These are the activations of a small neural network, seen along a few directions. Each row is one input.
In each table, some parts of the input vary, and every possible input appears once, in random order.
Descriptions start from the smaller parts, as in this example, which fits no table here: one of 2 separate values, together with either a single point or one of 11 places along a line or (one of 6 places along a line, together with one of 8 places around a ring).
Shared parts are said once, and a part with two or three values counts as separate values.

Table:
row 1: -3	5	12	-2	10	-3	14	-20	-1	-5	-16	-9	3	-3	-1	32	18	27	-9
row 2: -5	13	-5	-2	-10	4	-11	-2	3	11	10	-30	-18	-8	14	9	17	24	-7
row 3: -10	4	1	3	4	20	-26	23	-6	18	9	-10	-4	2	4	-2	12	-2	5
row 4: -6	0	9	-9	23	13	-26	4	-19	18	-6	7	2	-5	5	6	10	4	7
row 5: 4	15	-14	0	-7	-21	-5	-3	6	-8	14	-24	5	-7	13	7	12	24	-9
row 6: 19	5	4	-15	-29	-2	39	-25	27	-3	-22	16	-9	21	-5	-21	-15	6	14
row 7: -4	-4	5	10	0	-4	-25	6	4	-5	33	-10	18	-3	5	-7	-3	-17	0
row 8: 5	4	-1	-13	13	3	-14	-17	-13	16	-3	-10	-8	7	4	21	15	16	-4
row 9: -5	-1	-5	-7	-1	7	-21	14	-1	23	2	-19	-6	1	8	3	16	-2	-4
row 10: -2	-5	-1	7	-5	-10	-14	-3	13	-9	39	-16	8	10	10	8	1	-13	-7
row 11: 8	7	-22	1	2	-16	-4	1	7	0	13	-22	9	11	4	2	15	10	-10
row 12: -2	7	-8	2	6	-7	-19	21	-5	2	7	-6	23	0	5	-9	9	-5	1
row 13: 8	-9	14	-7	-14	12	32	6	4	-2	-17	43	8	1	-5	-39	-19	-11	34
row 14: 15	12	8	-12	-33	-3	44	-29	28	-10	-20	17	-15	3	7	-22	-13	19	6
row 15: -6	-9	-16	-5	-22	-12	19	-10	-2	-9	-40	36	-8	1	-26	-5	-39	-4	-18
row 16: -2	-2	-19	-4	-25	-12	27	-20	-2	-12	-37	25	-12	11	-28	-2	-38	4	-24
row 17: -14	-16	-1	2	-11	-6	20	10	-24	-13	-27	51	-4	-6	-35	-25	-34	-15	-5
row 18: -2	4	-10	2	-8	8	-17	3	5	19	7	-24	-14	11	4	12	20	10	-5
row 19: -6	-12	17	4	43	14	7	19	-12	6	-2	20	10	-1	-13	6	7	4	10
row 20: -2	1	15	-4	29	8	-4	3	-9	10	-15	10	18	-9	-15	14	9	5	8
row 21: 6	-3	9	-10	28	1	5	-4	1	7	-10	2	8	-4	-15	21	11	14	1
row 22: 4	4	-13	1	1	-16	-16	13	7	-1	10	-9	13	7	6	7	11	3	-3
row 23: -6	5	-1	6	-17	-20	-8	-19	12	-12	33	-30	4	-3	17	12	3	3	-11
row 24: -8	-3	7	8	14	19	-26	34	-19	24	12	-2	2	-7	3	-12	2	-5	12
row 25: -12	-5	-9	0	-18	-4	16	-2	-13	-11	-36	44	-2	-4	-31	-16	-35	-9	-12
row 26: -8	-15	9	19	11	-1	-20	19	-5	-1	34	-1	20	-4	11	-17	-3	-25	0
row 27: 6	-1	-9	9	-4	-12	-10	-14	18	-4	40	-26	4	8	4	5	3	-2	-10
row 28: -7	5	-11	-2	-33	-17	29	-25	-4	-19	-39	24	-15	-5	-16	0	-37	13	-30
row 29: -7	1	3	-8	3	1	-13	-21	-14	8	-16	-12	-8	-10	21	18	23	24	-13
row 30: 1	-2	2	-10	20	12	-13	-3	-11	9	4	4	-9	3	10	17	16	13	-5
row 31: 0	2	3	10	3	8	-5	14	-1	-10	12	-17	-3	-8	7	-2	2	-36	10
row 32: 10	6	13	-16	-21	11	33	-7	11	-8	-19	31	5	9	-5	-33	-18	-6	26
row 33: 0	0	-4	15	-15	-6	-2	-13	11	-16	-1	-35	-14	-18	19	10	11	-10	-2
row 34: 9	3	-8	15	-9	0	2	-7	13	-12	15	-28	-15	3	7	17	8	-20	3
row 35: -10	-9	15	-5	33	16	-16	17	-34	16	-1	14	3	0	9	-4	9	-4	7
row 36: 9	-2	-5	13	1	7	-1	6	13	-15	19	-19	-13	-7	9	10	4	-21	5
row 37: -3	-6	9	20	13	12	-2	27	-5	-9	21	-4	-5	-7	8	-3	-4	-37	17
row 38: 18	0	6	-17	-20	3	37	-13	27	-4	-18	26	-8	12	-3	-28	-17	3	17
row 39: 7	2	6	-8	20	-4	8	-17	0	9	-14	-9	6	5	-18	28	14	17	-1
row 40: 3	2	-3	8	23	-5	-14	35	-11	2	23	3	18	-4	1	-17	-1	-2	8
What do these inputs look like to the network? -> one of 5 places along a line, together with either one of 2 separate values or one of 6 places along a line
Changing only the place on the line of 5 turns row 10 into row 7. The same change can be made to row 38. Which row results? -> row 32
A walk changes only the place on the line of 5. It starts at row 1 and steps to row 39. List the rest of the walk in order. -> row 21, row 20, row 19
Which other rows agree with row 16 in the place on the line of 5? List them by row number. -> row 6, row 8, row 11, row 18, row 27, row 34, row 39
Which other rows agree with row 24 in the place on the line of 5? List them by row number. -> row 13, row 17, row 19, row 26, row 35, row 37, row 40

Table:
row 41: 24	4	5	0	-18	-5	37	-31	28	-10	-23	-9	-9	-3	10	1	-4	0	11
row 42: 8	-16	10	3	17	16	5	15	1	11	5	17	-2	17	-12	-10	-2	-22	20
row 43: -9	-1	-5	7	-11	-8	18	8	0	-15	4	11	6	-12	-17	-24	-20	-7	-5
row 44: -4	-1	26	-13	25	10	3	9	-26	7	-16	27	5	-5	-9	-3	-13	5	7
row 45: 1	1	28	-8	15	17	8	10	-9	-2	0	31	4	-1	3	-12	-9	0	29
row 46: 3	-3	21	2	-1	7	8	7	-6	-13	2	17	13	-4	13	-18	-16	-13	24
row 47: 0	-7	8	-1	20	-5	4	9	-27	-12	-9	27	4	-10	-5	3	-19	-1	-1
row 48: 20	1	8	-13	-4	10	38	-24	23	-2	-26	3	-17	3	-1	8	4	15	19
row 49: 4	8	-22	-4	-29	-18	12	-5	10	-13	-5	-4	-7	8	-18	-7	-32	-10	-9
row 50: -12	2	4	-9	4	7	10	15	-12	11	-21	25	7	-9	-19	-19	-3	12	0
row 51: 6	1	-4	-9	-31	-12	14	-31	17	-3	-3	12	-5	8	12	-24	-11	11	-7
row 52: -3	11	3	0	36	-1	-36	8	-12	25	24	-34	31	6	10	31	39	17	-4
row 53: -3	0	1	13	15	-21	-34	7	10	-3	50	-46	29	-2	10	31	26	1	-8
row 54: 3	-1	1	-22	-19	2	15	-24	12	5	-5	24	-13	13	1	-16	-2	26	0
row 55: -14	1	-13	20	14	8	-43	14	-22	4	21	-39	-18	-17	20	23	24	2	-12
row 56: -2	4	1	5	19	32	-31	20	-7	15	33	-38	-20	0	33	5	34	0	8
row 57: 8	2	3	7	16	-15	-34	14	19	8	43	-44	30	6	32	16	36	-2	9
row 58: -2	4	-6	14	31	-23	-44	7	-7	6	28	-37	24	-4	7	32	33	12	-9
row 59: 5	1	-6	-2	-3	-11	28	-30	5	-17	-39	2	-14	-8	-9	21	6	9	-13
row 60: -14	7	-1	7	17	29	-38	15	-27	23	18	-36	-14	-8	19	22	32	6	-7
row 61: -15	1	-2	20	-1	8	-32	13	-6	-1	44	-48	-17	-17	24	22	16	-12	-13
row 62: -7	-13	6	-4	23	14	-7	9	-11	18	-13	19	3	2	-21	0	3	-20	-2
row 63: 2	9	-9	-15	-19	2	-2	5	-1	9	-33	15	-3	9	-20	-1	-13	9	-7
row 64: -8	-17	-2	19	3	4	-1	6	3	-9	10	7	5	1	-16	1	-22	-36	-4
row 65: 0	5	10	3	-6	14	15	19	4	3	-5	29	4	-1	-9	-28	-8	9	21
row 66: 7	2	1	0	-15	-10	36	-36	20	-23	-18	-10	-13	-10	-10	13	-5	-1	-10
row 67: -8	-2	-9	12	-2	-4	7	17	-11	-12	-17	27	7	-10	-14	-13	-15	5	-11
row 68: 17	10	-17	-5	-35	-14	11	-2	16	0	-11	-1	-3	11	0	-21	-21	-11	12
row 69: 4	7	-28	-6	-18	-18	5	3	-3	-7	-26	10	-7	10	-16	2	-20	1	-14
row 70: -8	-4	1	-18	-14	-3	11	-21	-6	14	-23	21	-7	15	-7	1	-12	32	-17
row 71: -4	-18	-13	9	19	-1	-8	7	-10	0	-7	20	2	-4	-17	4	-4	-26	-11
row 72: -6	-5	12	-4	7	-1	11	0	-14	-21	9	14	8	-13	-6	-6	-21	-14	3
row 73: 3	-16	2	9	1	3	3	7	6	2	6	4	7	8	-2	-18	-1	-39	16
row 74: 0	2	5	13	-21	0	14	14	7	-7	-3	15	11	-6	1	-35	-16	-5	17
row 75: 2	1	7	-17	1	6	29	-29	6	4	-44	2	-12	-7	-13	17	10	17	-1
row 76: -10	-4	-14	-8	-16	-19	9	-26	-5	-10	-19	21	-10	8	-4	0	-7	22	-30
row 77: -8	1	-8	-5	-27	-17	17	-34	8	-15	3	10	-8	6	-4	-8	-20	10	-28
row 78: -2	2	1	14	0	13	-34	20	3	9	37	-46	-16	-9	44	5	26	-16	2
row 79: 9	8	6	-3	36	2	-30	13	9	16	40	-36	25	14	22	16	41	12	12
row 80: 12	14	-9	-12	-25	4	7	4	15	4	-14	18	-9	14	-11	-14	-11	4	15
What do these inputs look like to the network? -> one of 5 places around a ring, together with either one of 2 separate values or one of 6 places along a line
Changing only the place on the ring of 5 turns row 77 into row 51. The same change can be made to row 64. Which row results? -> row 73
Changing only the place on the ring of 5 turns row 75 into row 41. The same change can be made to row 50. Which row results? -> row 74
Which other rows does row 57 become when the choice among 2 separate values takes its other values? List them by row number. -> row 78
Which other rows agree with row 67 in the place on the ring of 5? List them by row number. -> row 47, row 55, row 58, row 59, row 69, row 71, row 76
Which other rows does row 45 become when the place on the line of 6 takes its other values? List them by row number. -> row 42, row 48, row 54, row 65, row 80

Table:
row 81: -6	-8	0	1	17	5	1	10	-18	5	-11	18	0	0	-15	0	-7	-4	-4
row 82: -5	-8	-4	11	1	-1	-5	14	-7	-1	1	13	5	0	-11	-9	-15	-18	-2
row 83: -5	5	2	3	28	5	-34	12	-9	12	28	-36	5	-5	17	26	36	10	-3
row 84: 3	-1	7	-10	4	13	8	2	-5	8	-8	9	-9	3	0	-7	1	3	9
row 85: -2	3	-5	-7	-10	-1	12	-20	-1	-2	-21	1	-15	-1	-4	12	-2	15	-14
row 86: 0	0	-11	5	-23	-8	11	-17	10	-11	-7	-5	-15	-2	1	2	-10	0	-13
row 87: -2	1	-4	15	14	-1	-36	12	1	7	40	-44	7	-3	24	16	28	-9	-2
row 88: 0	7	-2	-9	-3	-9	7	-12	1	0	-14	5	5	3	-9	8	-1	20	-8
row 89: -3	-4	11	-4	14	6	3	6	-11	4	-7	17	8	-3	-5	-5	-1	1	7
row 90: 8	2	0	0	-13	-4	9	-5	16	-7	0	1	2	3	2	-8	-5	-7	9
row 91: 5	5	6	-10	1	3	12	-5	4	0	-11	5	1	1	-6	2	2	9	8
row 92: 4	-1	0	0	-11	7	4	6	6	-3	5	6	-8	1	7	-18	-6	-10	11
row 93: -1	-5	6	5	-1	1	1	8	0	-4	6	12	9	-2	0	-16	-10	-14	9
row 94: 2	4	-8	0	-17	-16	6	-10	12	-10	0	0	5	3	-3	-3	-9	5	-6
What do these inputs look like to the network? -> one of 2 separate values, together with either a single point or one of 6 places along a line
Changing only the choice among 2 separate values turns row 86 into row 85. The same change can be made to row 93. Which row results? -> row 89
